Each row below holds a small network's activations on one input, seen along a few directions.
Each table varies a few parts of the input and shows all the possible inputs, shuffled.
Descriptions start from the smaller parts, as in this example, which fits no table here: one of 6 places along a line, together with either a single point or one of 9 places around a ring or (one of 3 separate values, together with one of 5 places around a ring).
Shared parts are said once, and a part with two or three values counts as separate values.
In the rows, 128 means zero.

Other details of the inputs shift rows strongly along three fixed directions, in all tables alike. That doesn't count.

Rows:
R1: [118 136 107 121 130 143 128 130 112 133 133 126]
R2: [126 143 114 124 146 130 115 117 136 144 138 127]
R3: [134 134 110 142 146 137 116 122 127 137 138 120]
R4: [144 129 125 139 115  72 125 155 127 114 112 135]
R5: [136 128 132 143 137 130 124 138 118 160 128 140]
R6: [140 125 119 147 123  82 153 139 136  92 140 132]
R7: [113 140 122 133 120 144 135 128 123 144 138 143]
R8: [ 89  62 146 150 119  70 137  96 151 107  98 113]
R9: [223 145 127  68 104 159 159 148 153 121 144 120]
R10: [120 132 117 122 137 144 129 137 110 129 139 122]
R11: [ 71  90 160 141 137 126  95  79 134 138 106 106]
R12: [133 134 123 150 141 138 127 119 128 138 144 135]
R13: [171  83 157  74  98 164 144 108 171 136 102  96]
R14: [120 145 127 126 123 146 120 127 106 126 129 133]
R15: [136 129 118 135 142 128 114 142 116 158 123 125]
R16: [133 132 124 125 107  87 140 151 122  82 126 133]
R17: [135 144 132 134 144 131 111 119 118 134 129 132]
R18: [125 130  96 122 103  82 143 148 141 103 124 132]
R19: [136 141 127 145 139 137 109 119 120 128 135 127]
R20: [126 125 123 128 118  84 148 155 146 100 121 154]
R21: [119 132 130 131 133 148 139 133 110 130 144 137]
R22: [ 78  81 167 130 130 143 103 103 130 131  94 110]
R23: [134 141 133 143 142 140 117 122 111 120 139 121]
R24: [115 142 115 121 135 141 125 139 129 146 123 129]
R25: [124 139 115 128  97  81 135 146 133  93 120 140]
R26: [125 139 140 124 137 144 116 138 111 121 134 132]
R27: [135 136 114 130 150 132 119 121 125 142 131 124]
R28: [114 143 131 130 130 143 135 135 130 147 129 144]
R29: [167  91 163  94  98 145 148  81 178 141 120 105]
R30: [119 130 135 130 141 144 132 137 116 129 142 142]
R31: [116 136 122 131 126 147 138 126 113 136 139 141]
R32: [119 152 133 125 127 141 119 137 124 136 119 136]
R33: [132 134 116 139 149 140 124 126 118 129 144 113]
Each input here is: one of 3 separate values, together with either a single point or one of 4 places along a line or one of 6 places around a ring.
Question: The inputs of R14 and R31 match in every part but the choice among 3 separate values. If R11 is changed in the same way as R14 into R31, which row does it become?
Answer: R29

Rows:
R34: [127 128 140 144 138 122 121 122 121 116 135 131]
R35: [125 128 134 147 134 119 115 130 116 118 128 124]
R36: [150 170 142 115 167 244  84 106  84 192 154 114]
R37: [113 128 133 135 128 130 128 136 115 112 128 126]
R38: [123 128 125 141 135 114 120 133 132 143 117 133]
R39: [109 129 118 123 125 120 116 138 124 137 112 132]
R40: [207 157  85  94 107  89 167 163 164 107 140 131]
R41: [127 128 138 139 139 120 119 123 119 114 132 129]
R42: [125 132 119 145 135 114 126 106 140 124 138 129]
R43: [100 134 124 127 118 127 139 124 133 118 133 139]
R44: [109 132 131 121 119 127 122 142 118 125 115 137]
R45: [150  49 184  77  72 159 137  79 157 118  85  63]
R46: [116 130 136 135 123 128 123 139 112 115 126 129]
R47: [107 121 113 127 134 131 129 134 114 107 133 114]
R48: [118 118 116 144 136 117 142 124 130 144 137 132]
R49: [110 126 134 133 129 121 128 135 132 137 123 145]
R50: [130 129 120 136 137 107 109 125 124 128 122 118]
R51: [126 120 106 138 149 117 120 122 129 126 135 112]
R52: [217 162 117 112 111  92 154 151 156 105 147 147]
R53: [106 132 124 116 120 127 120 140 116 124 116 130]
R54: [106 134 126 134 125 132 134 117 124 107 136 132]
R55: [122 117 123 149 137 125 138 118 115 118 145 126]
R56: [130 128 128 141 139 111 108 124 124 132 122 125]
R57: [129 117 117 151 141 115 137 117 126 130 143 128]
R58: [105 128 138 128 124 128 132 137 124 123 126 144]
R59: [120 127 123 140 139 115 124 131 135 141 120 129]
R60: [122 129 125 133 134 115 115 130 129 143 113 130]
R61: [113 126 127 134 125 122 123 141 129 137 115 139]
R62: [102 117 122 133 123 130 149 133 118 126 136 138]
R63: [119 129 129 136 140 111 123 128 134 140 122 137]
R64: [108 117 124 141 127 131 146 128 111 113 142 131]
R65: [134 126 127 146 143 118 117 123 130 133 129 123]
R66: [112 129 139 130 130 127 126 132 114 111 129 133]
R67: [130 125 130 149 139 114 112 125 127 133 125 125]
R68: [112 125 125 133 129 122 128 139 132 136 118 136]
R69: [106 128 130 128 125 130 131 141 123 124 122 135]
R70: [113 132 137 127 124 130 117 136 109 116 122 126]
R71: [118 129 117 129 133 111 114 129 128 140 113 124]
R72: [201 169  99 103  95  85 169 146 172 107 146 147]
R73: [100 121 110 120 130 129 133 139 123 119 128 122]
R74: [126 126 132 144 139 123 119 126 119 116 130 121]
R75: [225 201 124  74 124 218 131 150 127 181 152 150]
R76: [107 128 133 130 120 129 126 143 120 126 118 137]
R77: [211 159  91 101 112 102 158 159 145  84 151 125]
R78: [102 127 136 124 126 125 129 137 122 122 122 142]
R79: [166  62 178  93  87 172 145  53 174 123 108  74]
R80: [138 172 143 111 165 240 102 119 102 207 150 146]
R81: [109 116 118 137 127 126 145 131 127 139 135 138]
R82: [119 127 132 140 138 113 125 127 135 141 125 138]
R83: [123 130 134 139 135 118 110 128 113 118 125 122]
R84: [127 125 133 143 147 113 114 118 127 131 130 130]
R85: [148  46 157  78  84 154 150  85 179 137  93  70]
R86: [103 133 120 132 122 122 133 120 140 135 133 139]
R87: [112 128 142 135 128 128 129 131 116 112 133 135]
Question: What do these inputs look like to the network?
Answer: one of 6 places around a ring, together with either one of 3 separate values or one of 6 places along a line
Question: The inputs of R69 and R65 match in every part but the place on the ring of 6. If R43 is changed in the same way as R69 into R65, which row does it become?
Answer: R42
Question: The inputs of R51 and R73 match in every part but the place on the ring of 6. If R67 is changed in the same way as R51 into R73, which row does it become?
Answer: R76
Question: A walk changes only the place on the line of 6. It starts at R87 and steps to R66. List the rest of the walk in order.
Answer: R37, R46, R70, R45
Question: Change only the choice among 3 separate values in R47. List by row number the other rows that result.
Answer: R54, R64
Question: Change only the place on the ring of 6 in R71. List by row number the other rows that result.
Answer: R36, R39, R45, R50, R53
Question: Change only the choice among 3 separate values in R72. List by row number the other rows that result.
Answer: R40, R48

Rows:
R88: [133 127 124 136 130 117 134 133 120 108 139 127]
R89: [  7 109 125 175 172 135  82 121  82 148 119 129]
R90: [132 133 123 128 128 121 135 131 123 104 139 129]
R91: [139 134 131 131 131 127 125 136 126 128 126 135]
R92: [139 137 130 135 132 123 125 126 134 132 135 133]
R93: [138 134 122 133 135 130 129 120 131 140 135 134]
R94: [140 135 122 136 133 124 128 123 123 116 144 124]
R95: [135 130 123 130 131 126 136 131 129 135 134 137]
R96: [131 138 133 126 129 127 131 132 132 129 133 137]
R97: [142 138 129 133 133 129 119 125 129 133 129 131]
R98: [136 134 133 132 131 126 131 135 129 132 133 135]
R99: [127 139 132 126 116 122 138 139 129 123 129 138]
R100: [132 130 117 129 132 127 134 135 131 132 131 129]
R101: [136 133 120 125 132 127 128 138 125 131 128 124]
R102: [136 135 111 134 132 118 131 130 137 128 132 129]
R103: [130 139 132 125 121 133 128 137 124 124 124 138]
R104: [125  64 151 119  95  85 137 111 155 102  90  96]
R105: [133 139 132 124 132 134 123 132 127 128 127 137]
R106: [125 134 118 122 121 134 135 138 130 130 132 134]
R107: [142 139 124 128 131 126 118 127 125 135 128 125]
R108: [131 135 123 123 128 125 136 130 132 132 133 139]
R109: [126 138 126 123 123 141 136 131 123 139 134 139]
R110: [142  93 178  89 117 232 111  81 130 179 113  91]
R111: [132 138 124 121 127 118 124 138 126 122 126 132]
R112: [130 135 121 119 130 128 128 135 128 127 128 126]
R113: [128 135 117 123 130 131 134 133 134 130 132 131]
R114: [109  70 138 131 105  75 134 106 155 102  94  94]
R115: [128 138 127 127 125 141 136 130 115 114 137 129]
Question: The inputs of R104 and R107 match in every part but one. If R101 is changed in the same way as R104 into R107, which row does it become?
Answer: R114
Question: What do these inputs look like to the network?
Answer: one of 4 places along a line, together with either a single point or one of 6 places around a ring
